B =
[[  1   2  -3  -1  -4  -4   3  -5  -9  11  -6   0   9  10   8]
 [ -1 -27  25  18  -8  36 -29  10  -1   1   7  -6  20  18   1]
 [ -8  -8  -1  10   3  -9  22  14  24  15  -8  -2   7  13   1]
 [ -2   7  -1  -2   3   6  -9  -7  12  -1  -6   1  -1  -3  -3]
 [ -7  -7   8   2   0   9   3   9  -6   1   4   4   1  12   2]
 [  4 -19   6  -6  19   3   1   5   2   3  -9  -4  11  -6  -4]
 [-13 -11   5   0  -2  16 -17  -5  12  -6  -9  -1   3  11  -5]
 [ 10 -17   8  -8  10  -1 -18   5   2   3 -10  12  -6 -15  -1]
 [ -8  -8   8   2  -1   9   0   7  -4  -2   4   5  -1  11   2]
 [ -7  -9  16  -1   5  13   9  18  -7  15   7   5   2  22   7]
 [ -1   5   3  -3  -2   4  -2  -5   4   3  -1  -1   1  -1   2]
 [ -6 -15   5   2  19  -1  -4   4   6 -25  -4   8  -4 -10   6]
 [  6   0  -1  -6   2  -6  -2 -12 -13  18 -11  -4  15  17   7]
 [-10   0  -4   0   0  10 -13  -9  14 -12  -8   2   0   3  -7]]
Rows and columns are counted from 1.
(1, 1)	1
(13, 12)	-4
(3, 2)	-8
(6, 7)	1
(11, 14)	-1
(4, 14)	-3
(8, 10)	3
(5, 6)	9
(5, 3)	8
(7, 12)	-1
(14, 4)	0
(3, 13)	7
(8, 8)	5
(7, 1)	-13
(4, 7)	-9
(5, 13)	1
(9, 12)	5
(4, 15)	-3
(14, 7)	-13
(13, 10)	18
(10, 10)	15
(12, 5)	19
(12, 14)	-10
(10, 12)	5
(11, 1)	-1
(5, 5)	0
(11, 15)	2
(10, 11)	7
(3, 9)	24
(12, 15)	6
(5, 10)	1
(6, 10)	3
(4, 11)	-6
(13, 8)	-12
(6, 8)	5
(7, 8)	-5
(9, 1)	-8

X =
-441,-390,-24,500,-425,102,243,24,-195,53,-494
-312,-517,-149,291,-265,-50,-31,-124,-112,-253,-734
-279,-733,-337,35,-696,-189,-438,-194,-692,-223,-380
Rows and columns are counted from 1.
row 1 col 1	-441
row 1 col 5	-425
row 3 col 10	-223
row 1 col 6	102
row 2 col 6	-50
row 2 col 10	-253
row 1 col 9	-195
row 3 col 2	-733
row 2 col 7	-31
row 3 col 4	35
row 1 col 7	243
row 2 col 4	291

M =
[[ 10 -43   9   9   3  -7   4  11   3   3  -2   6]
 [  3  -5  -4  -1   3 -10   5  14   2   0  -6   6]
 [  5  -3   3   2   3   4   2   9   2   0  -2   6]
 [ -4   0   3  -4   3   1   4  -1  -4   9  -2   6]
 [ 13   5   3   6   6   1   4  -6   1 -13  21   6]
 [ -2 -11  -3  -9  -4   1   4   4   2  -2  -2  -4]
 [  7   0   9  20   9   1   4  15  -6   4 -13   6]
 [ -5   5   3   2   4   1   4   9  -3   0  -3   5]
 [ -3   0   3 -10   7  -5   6   9   2   0  -2   9]
 [  3 -10   3   2   3   1   4   4   2   0  -2   4]
 [  6   7   3   2  -5  -2  18  26  16 -11  -6   2]]
Indices start at 1.
(1, 1) -> 10
(2, 9) -> 2
(4, 6) -> 1
(10, 7) -> 4
(11, 10) -> -11
(2, 4) -> -1
(7, 3) -> 9
(7, 8) -> 15
(1, 6) -> -7
(4, 3) -> 3
(11, 8) -> 26
(4, 7) -> 4
(3, 8) -> 9
(9, 7) -> 6
(5, 2) -> 5
(1, 12) -> 6
(11, 3) -> 3
(10, 3) -> 3
(1, 10) -> 3
(3, 1) -> 5
(7, 5) -> 9
(11, 4) -> 2
(4, 12) -> 6
(1, 7) -> 4
(5, 10) -> -13
(9, 1) -> -3
(10, 9) -> 2
(8, 3) -> 3
(1, 2) -> -43
(1, 5) -> 3
(2, 5) -> 3
(3, 4) -> 2
(8, 7) -> 4
(5, 3) -> 3
(3, 2) -> -3

data =
[[-0.071 -0.255 -0.094  0.049  0.023  0.120]
 [ 0.059 -0.161 -0.159  0.076 -0.056  0.027]
 [-0.149  0.129  0.027 -0.219 -0.034 -0.161]
 [-0.070 -0.245  0.070 -0.051  0.030 -0.126]
 [-0.009 -0.196  0.125 -0.028  0.060 -0.246]
 [ 0.010 -0.247 -0.120 -0.016 -0.033 -0.086]
 [ 0.041  0.060 -0.236  0.095  0.075  0.122]
 [-0.098  0.101  0.142  0.127  0.125 -0.238]
 [-0.200  0.030 -0.228  0.093  0.035 -0.191]]
Indices start at 1.
(1, 1) => -0.071
(7, 2) => 0.060
(2, 4) => 0.076
(8, 4) => 0.127
(6, 1) => 0.010
(8, 2) => 0.101
(9, 3) => -0.228
(6, 2) => -0.247
(3, 4) => -0.219
(1, 5) => 0.023
(2, 5) => -0.056
(8, 1) => -0.098
(8, 6) => -0.238
(4, 3) => 0.070
(1, 6) => 0.120
(6, 3) => -0.120
(1, 4) => 0.049
(2, 2) => -0.161
(6, 6) => -0.086
(7, 5) => 0.075
(2, 6) => 0.027
(4, 2) => -0.245
(9, 6) => -0.191
(6, 5) => -0.033
(5, 2) => -0.196
(4, 5) => 0.030
(3, 2) => 0.129

A =
[[2, 4, 3, 4, 3, 3, 3, 4, 3, 3, 2, 2],
 [4, 4, 3, 4, 2, 4, 4, 4, 3, 1, 4, 1],
 [4, 3, 7, 3, 3, 3, 3, 3, 4, 4, 2, 3],
 [4, 7, 3, 6, 3, 4, 4, 4, 2, 3, 1, 3],
 [6, 4, 3, 4, 3, 4, 3, 3, 3, 1, 4, 4],
 [3, 3, 2, 2, 3, 3, 5, 3, 3, 3, 3, 4],
 [5, 3, 9, 3, 4, 3, 3, 3, 4, 3, 3, 1],
 [4, 4, 6, 4, 4, 4, 4, 4, 3, 3, 4, 5],
 [6, 6, 1, 5, 3, 3, 4, 4, 3, 4, 2, 4],
 [2, 3, 3, 6, 4, 2, 4, 3, 3, 4, 4, 3],
 [3, 3, 4, 2, 3, 2, 4, 3, 3, 2, 3, 1],
 [1, 2, 4, 5, 3, 4, 5, 4, 5, 3, 4, 5],
 [3, 4, 6, 5, 3, 3, 4, 3, 1, 1, 4, 3],
 [4, 3, 3, 2, 3, 5, 4, 5, 4, 4, 3, 3],
 [3, 3, 5, 4, 3, 4, 4, 3, 4, 3, 2, 4]]
Rows and columns are counted from 1.
row 1 col 1 = 2
row 5 col 8 = 3
row 15 col 5 = 3
row 11 col 1 = 3
row 7 col 12 = 1
row 6 col 4 = 2
row 2 col 9 = 3
row 6 col 6 = 3
row 12 col 6 = 4
row 5 col 5 = 3
row 10 col 7 = 4
row 3 col 8 = 3
row 1 col 10 = 3
row 10 col 2 = 3
row 6 col 7 = 5
row 11 col 11 = 3
row 11 col 2 = 3
row 13 col 8 = 3
row 15 col 9 = 4
row 5 col 12 = 4
row 6 col 2 = 3
row 12 col 5 = 3
row 12 col 7 = 5
row 2 col 12 = 1
row 7 col 5 = 4
row 7 col 8 = 3
row 13 col 10 = 1
row 14 col 6 = 5
row 2 col 2 = 4
row 2 col 1 = 4
row 8 col 7 = 4
row 5 col 7 = 3
row 9 col 4 = 5
row 9 col 2 = 6
row 9 col 1 = 6
